Each row below holds a small network's activations on one input, seen along a few directions.
Each table varies a few parts of the input and shows all the possible inputs, shuffled.
Descriptions start from the smaller parts, as in this example, which fits no table here: ring(5) and (point or ring(11) or (values(3) and line(4))).
Shared parts are said once, and a part with two or three values counts as separate values.
In the rows, 128 means zero.

Other details of the inputs shift rows strongly along three fixed directions, in all tables alike. That doesn't count.

Rows:
r1: [133 127 134 121 133 139 123 126 121 134 135]
r2: [134 134 141 116 129 132 123 127 129 127 141]
r3: [132 130 130 131 116 129 141 122 126 133 135]
r4: [127 125 121 119 118 142 134 128 129 137 137]
r5: [130 126 130 133 115 131 143 129 125 136 125]
r6: [164 118  35  90 129 105 130 126 121  67  95]
r7: [141 127 143 138 121 128 139 134 117 136 140]
r8: [122 134 133 125 117 127 136 131 121 129 129]
r9: [133 118 131 129 125 140 132 137 125 136 134]
r10: [125 127 128 133 120 140 142 125 125 129 134]
r11: [128 128 137 116 115 133 124 122 124 125 142]
r12: [118 125 134 119 120 139 129 132 122 127 131]
r13: [128 132 130 114 115 127 126 128 126 134 137]
r14: [132 131 141 116 126 127 126 139 124 132 129]
r15: [141 124 132 128 122 125 127 135 126 139 138]
r16: [106 110 156 175 148 101  97 112 156  96  90]
r17: [127 130 138 119 131 138 129 139 124 127 130]
r18: [125 139 129 122 118 126 135 127 122 131 137]
r19: [115 131 133 127 123 138 138 131 119 124 131]
r20: [127 119 129 126 116 142 135 130 127 135 128]
r21: [175 126  33 102 138  97 138 131 116  64  94]
r22: [ 68 194  57 117 165 113 105 133 192 204 137]
r23: [138 120 135 126 114 137 131 119 128 130 136]
r24: [115 103 148 170 149 111  86 116 157 104  91]
r25: [127 122 138 117 118 142 130 128 117 119 136]
r26: [131 120 136 116 134 128 136 124 123 138 132]
r27: [104 110 149 162 147 102  86 115 165 107  93]
r28: [123 124 129 115 120 130 129 132 121 129 130]
r29: [134 125 128 137 130 135 137 127 122 125 138]
r30: [132 117 130 127 125 132 130 135 122 139 134]
r31: [123 129 137 125 121 141 140 127 114 116 136]
r32: [139 130 137 119 131 133 122 124 124 135 138]
r33: [112 109 151 163 147 113  88 112 161  96  97]
r34: [135 123 132 123 113 130 131 123 130 137 136]
r35: [129 141 139 124 131 131 132 127 124 123 141]
r36: [130 125 129 138 128 139 142 136 122 133 133]
r37: [128 132 133 132 137 139 136 136 116 131 127]
r38: [125 108 149 167 143  99  83 107 157 109  97]
r39: [122 136 134 124 119 132 132 121 123 125 141]
r40: [128 130 134 131 134 131 133 132 113 136 127]
r41: [121 136 142 129 133 139 138 138 120 127 130]
r42: [133 120 131 125 112 132 134 130 128 140 126]
r43: [118 130 127 129 119 136 145 133 126 146 134]
r44: [120 131 128 123 123 129 139 131 118 126 130]
r45: [138 128 137 121 128 127 124 135 119 140 127]
r46: [104 105 136 181 137 111 103 108 164 103  89]
r47: [143 118 130 127 121 128 133 136 124 137 130]
r48: [ 65 194  56 118 163 107 108 144 190 211 127]
r49: [161 138  42  94 148 110 132 128 115  53  98]
r50: [133 128 132 132 117 135 140 119 126 130 137]
r51: [129 134 134 130 136 138 132 125 117 131 134]
r52: [127 127 135 126 137 126 146 122 119 134 131]
r53: [135 121 130 127 127 137 129 129 126 133 142]
r54: [138 128 153 123 123 128 123 131 121 126 135]
r55: [129 138 140 125 129 126 136 138 120 129 128]
r56: [129 123 129 135 128 130 140 134 119 136 133]
r57: [137 131 130 135 127 131 137 125 127 132 143]
r58: [132 124 135 121 130 132 123 133 116 139 128]
r59: [125 128 134 117 114 128 126 131 124 133 129]
r60: [134 135 153 131 127 127 132 130 118 123 134]
r61: [138 139 129 126 132 124 132 127 117 135 131]
r62: [141 123 132 127 124 132 128 125 130 135 144]
Each input here is: values(2) and (point or (ring(5) and ring(6))).
The inputs of r21 and r47 match in every part but the values(2) part. If r37 is changed in the same way as r21 into r47, which row does it become?
> r24
The inputs of r49 and r33 match in every part but the values(2) part. If r18 is changed in the same way as r49 into r33, which row does it become?
> r13
A walk changes only the ring(6) part. It starts at r23 and steps to r4. List the rest of the walk in order.
> r20, r6, r42, r34
Change only the ring(6) part in r55. List by row number the other rows that result.
> r16, r35, r41, r49, r60

Rows:
r63: [111 133 124 139 134 127 126 125 141 130 125]
r64: [114 128 124 137 133 125 123 131 140 132 119]
r65: [110 145 188 117 102 175 161 144 110 207 188]
r66: [110 132 125 137 132 126 125 126 139 129 123]
r67: [123 127 121 138 127 119 118 122 146 137 125]
r68: [110 131 126 136 132 124 125 128 139 131 120]
r69: [114 128 124 133 127 124 118 123 143 132 125]
r70: [120 129 122 137 128 122 119 121 147 135 127]
r71: [118 128 121 141 134 120 124 127 142 136 121]
r72: [118 132 121 142 133 121 125 125 142 135 123]
r73: [164 149  92  56 103 161 179 157  76 152 168]
r74: [124 123 121 136 129 118 117 124 146 138 123]
r75: [168 136  26  80 137 114 144 136 107  79 107]
r76: [115 133 123 141 134 124 126 123 142 132 124]
r77: [122 122 121 135 131 123 116 125 144 138 122]
r78: [171 102 199 136 133 130 125 123  77  64 120]
r79: [115 127 125 131 127 123 118 125 143 133 122]
r80: [177  97 200 131 128 129 118 120  81  65 122]
The inputs of r79 and r68 match in every part but one. If r67 is changed in the same way as r79 into r68, which row does it become?
> r72
What is each input in this table made of?
> values(2) and (point or ring(8))
